Here are a small network's activations along a few directions, averaged over the inputs that share one value of a field.
Related values have similar rows: they may be neighbours, one step apart, or belong to one group.
In the rows, zero is written as 500.
Random noise pushes rows far along 3 fixed directions. That doesn't count. These rows show it; they differ only by the noise:
[521 517 626 429  17 333 813 270 579 458 658 216 258 421]
[492 437 571 377 319 417 661 339 504 452 637 310 421 516]
[468 270 543 313 670 476 432 451 448 453 617 476 576 625]
[547 497 676 508 326 575 558 424 514 527 646 387 488 414]
[471 576 500 398 462 586 671 328 406 452 620 257 590 536]


Dekul, 25 values:
k21: [375 396 124 312 815 381 388 425 307 267 491 570 655 767]
k17: [552 496 595 462 676 719 452 523 379 500 591 546 680 597]
k5: [593 430 676 637 189 406 338 530 530 460 545 752 299 409]
k2: [473 435 379 522 718 394 362 564 681 459 488 661 619 627]
k22: [555 501 530 418 502 544 389 589 463 380 396 630 456 450]
k3: [469 971 593 689 333 752 624 415 573 578 484 383 620 456]
k11: [545 382 469 547 565 528 277 635 553 412 428 705 480 474]
k4: [415 563 462 368 317 203 531 457 439 544 431 405 283 576]
k20: [541 533 367 600 752 759 487 516 403 429 624 446 712 480]
k24: [406 614 395 366 644 508 534 459 576 441 381 476 695 568]
k19: [386 730 377 462 337 225 649 363 376 522 505 308 362 467]
k6: [418 496 557 460 206 379 778 370 560 562 433 361 214 499]
k1: [416 574 397 437 805 495 380 467 540 459 455 592 721 730]
k18: [435 601 387 398 581 384 820 330 401 520 450 336 419 715]
k13: [625 387 450 541 229 462 657 483 664 474 574 358 328 366]
k7: [536 493 565 618 392 531 450 592 723 551 416 640 491 395]
k10: [486 542 514 435 366 424 587 388 439 396 443 428 383 541]
k12: [345 669 164 478 513 328 572 350 393 515 496 305 524 550]
k15: [647 290 560 354 598 557 451 600 512 487 504 583 530 482]
k9: [512 712 341 642 790 741 388 633 301 587 353 474 817 394]
k25: [445 493 286 487 540 368 769 402 423 524 448 364 438 636]
k8: [510 525 642 592 274 498 645 577 609 565 419 457 327 310]
k16: [455 108 418 432 714 393 507 685 559 534 406 680 376 629]
k23: [389 368 265 278 841 415 629 329 326 320 624 394 552 724]
k14: [531 649 599 648 539 599 252 720 472 633 338 567 612 324]
Each value of Dekul is a pair of two hidden parts, and every pair occurs once (5 first parts, 5 second parts).
Q: Changing only the second part turns k15 into k23. k24 has the same second part as k15; what does that change turn k24 into?
A: k1
Q: Changing only the second part turns k9 into k19. k16 has the same second part as k9; what does that change turn k16 into?
A: k18
Q: Changing only the second part turns k8 into k6. k22 has the same second part as k8; what does that change turn k22 into?
A: k10
Q: Changing only the second part turns k2 into k7. k20 has the same second part as k2; what does that change turn k20 into?
A: k13
